A small network was shown many inputs. Here are its activations along a few directions, one row for each input.
In each table, some parts of the input vary, and every possible input appears once, in random order.
A made-up example of a description, with smaller parts first: one of 4 places along a line, together with either a single point or one of 9 places around a ring or (one of 3 separate values, together with one of 5 places around a ring).
Shared parts are said once, and a part with two or three values counts as separate values.
In the rows, 128 means zero.

Other details of the inputs shift rows strongly along two fixed directions, in all tables alike. That doesn't count.

Rows:
R1: [154 108 130 109 151 123 130 129 117 133 128 137]
R2: [ 73 104  91  98 109 138 119 181 126  69 140 171]
R3: [136 132 121 147 124 154 137 101 146 122 113 128]
R4: [139  88 128 167 152 176  10 108 131  99 100 108]
R5: [ 76 110 109 111 130 150 129 189 130  65 164 187]
R6: [131 103 119 139 128 142 139 106 129 131 103 129]
R7: [139 138 126 130 123 117 117 109 126 117 141 126]
R8: [136 119 109 138 142 156 146 111 119 136 131 122]
R9: [138 128 136 155 138 118  95 117 118 127 112  94]
R10: [129 127 125 126 132 113 120 107 119 122 141 125]
R11: [123 123 130 145 128 106 122 130 122 131 115 112]
R12: [ 93 102 110  96 130 154 132 196 132  70 152 180]
R13: [126 157 142  99 101 108 173 117 132 186 145 128]
R14: [119 157 153 104  90 100 166 107 156 178 129 129]
R15: [140 108 115 122 131 142 132 128 100 154 133 127]
R16: [126 121 121 144 134 150 140  99 139 127 112 126]
R17: [105 152 142 128 114  94 188 142 143 136 137 130]
R18: [144 138 118 128 127 153 128 123 116 145 144 125]
R19: [141 103 130 125 136 107 127 117 110 125 137 131]
R20: [146 133 133 132 131 118 123 113 126 117 147 130]
R21: [146 130 110 141 132 160 144 112 126 131 131 123]
R22: [135 127 117 125 137 149 130 122 109 151 144 124]
R23: [ 98 158 135 127 106  92 182 136 144 136 131 127]
R24: [116 153 125 135 133 119 116 126 134 129 113 106]
R25: [141 113 134 124 132 113 126 116 111 119 139 126]
R26: [134 119 126 123 124 111 121 110 112 119 133 123]
R27: [139 151 142 149 139 127 126 136 136 127 125 121]
R28: [ 70 111 110 102  98 162 111 200 130  96 157 170]
R29: [163  86 107 155 162 166  87 103  98 135 113 105]
R30: [ 75 134  94 104 105 149 116 180 142  61 150 171]
R31: [149 126 133 112 157 130 129 124 126 131 138 135]
R32: [134 109 122 123 127 106 121 112 110 125 131 128]
R33: [136 112 115 164 165 161  12 131 111  94 100  86]
R34: [136 122 132 128 141 114 126 112 119 122 148 128]
R35: [133 150 128  92 102  90 179 102 122 147 121 123]
R36: [155 117 137 141 165 128 106 136 122 142 108 108]
R37: [128 161 148 121  87 108 179  94 170 157 115 133]
R38: [143 113 139 157 149 113 102 124 116 133 116 103]
R39: [161 112 137 131 153 128 103 108 103 127 128 122]
R40: [125 117 140 120 110 123 104 123 137 152 118 128]
R41: [140 118 118 121 128 148 131 126 102 148 135 122]
R42: [142 131 140 130 149 128 131 146 130 134 114 115]
R43: [109 156 143 125 123 102 191 146 140 141 132 138]
R44: [123 110 134 133 115 127 117 109 144 137 104 130]
R45: [110 143 143 125 107  93 187 145 135 133 129 128]
R46: [146 150 140 136 147 133 127 143 144 131 122 119]
R47: [137 146 134 121 114 141 106 128 131 153 144 125]
R48: [118 129 137 137 119 134 116 102 156 134 113 127]
R49: [130 146 144 126 104 134  99 118 155 144 129 126]
R50: [ 71 131 116 140 113 145 124 203 152  61 153 162]
R51: [127 159 126  95 110  90 180  98 129 151 129 125]
R52: [125 127 144 119 105 129 103 121 139 147 120 123]
R53: [148 116 140 153 157 122 104 129 113 139 110 110]
R54: [146 107 131 121 143 116 129 122 108 130 131 139]
R55: [136 140 139 134 158 130 130 142 137 136 122 118]
R56: [141 110 111 134 133 154 147 115 112 134 123 120]
R57: [151 137 135 128 139 127 125 118 123 122 141 138]
R58: [128 152 133 151 123 117 118 126 139 122 125 110]
R59: [131 138 139  97  98 103 172 123 122 187 133 131]
R60: [134 131 143 143 141 121 130 139 122 130 117 118]
R61: [126 163 125 137 123 123 114 127 141 124 113 107]
R62: [ 69  97  98 127 107 175 140 174 144  65 126 173]
R63: [135 129 123 142 141 119  93 120 118 134  99  96]
R64: [139 152 135  95 121 115 185 138 143 132 144 155]
Each input here is: one of 4 places along a line, together with either one of 6 places around a ring or (one of 2 separate values, together with one of 5 places along a line).
The inputs of R48 and R44 match in every part but the place on the line of 4. If R10 is changed in the same way as R48 into R44, which row does it become? -> R32
The inputs of R33 and R24 match in every part but the place on the line of 4. If R56 is changed in the same way as R33 into R24, which row does it become? -> R8
Which other rows does R37 become when the place on the ring of 6 takes its other values? List them by row number. -> R3, R18, R21, R47, R49
Which other rows does R46 become when the place on the line of 5 takes its other values? List them by row number. -> R27, R50, R58, R61
Which other rows does R44 become when the place on the ring of 6 takes its other values? List them by row number. -> R6, R15, R29, R40, R59
Which other rows does R23 become when the choice among 2 separate values takes its other values? List them by row number. -> R10
Which other rows does R46 become when the place on the line of 4 takes its other values? List them by row number. -> R36, R42, R55

Rows:
R65: [107 141 133 106 113  85 184 153 127 119 141 144]
R66: [ 95 105 112 133 140 136 130 180 127  75 137 154]
R67: [128 131 130 158 153 146  53 146 133 102 126 110]
R68: [165 110 125 139 154 146 100  96 106 139 125 111]
R69: [162 113 134 126 148 131  86 112 102 151 130 110]
R70: [114 117 128 131 118 140  78 136 132 125 125 126]
R71: [ 61 117 105 141 129 175 105 215 153  49 141 169]
R72: [162 114 127 164 152 159  50  80 120 136 106  89]
R73: [111 117 122 131 123 150  72 138 138 106 129 137]
R74: [105 121 114 134 111 150 139 131 140 121 116 135]
R75: [109 135 125 131 125 122 183 153 138 117 124 142]
R76: [110 157 133 101  80 102 202 113 153 152 130 142]
R77: [181 134 145 119 143 108 127  75 109 177 128 104]
R78: [111 134 117  98 101 118 226 137 128 144 136 155]
R79: [182 137 142 119 136 106 152  70 114 176 126 109]
R80: [143 164 154 118 121  74 161 112 129 159 127 112]
What do these inputs look like to the network? -> either one of 6 places around a ring or (one of 2 separate values, together with one of 5 places along a line)
Start at R69 and move only the place on the line of 5, one step at a time. The first step leads to R77. Which rows follow, in order? -> R79, R68, R78
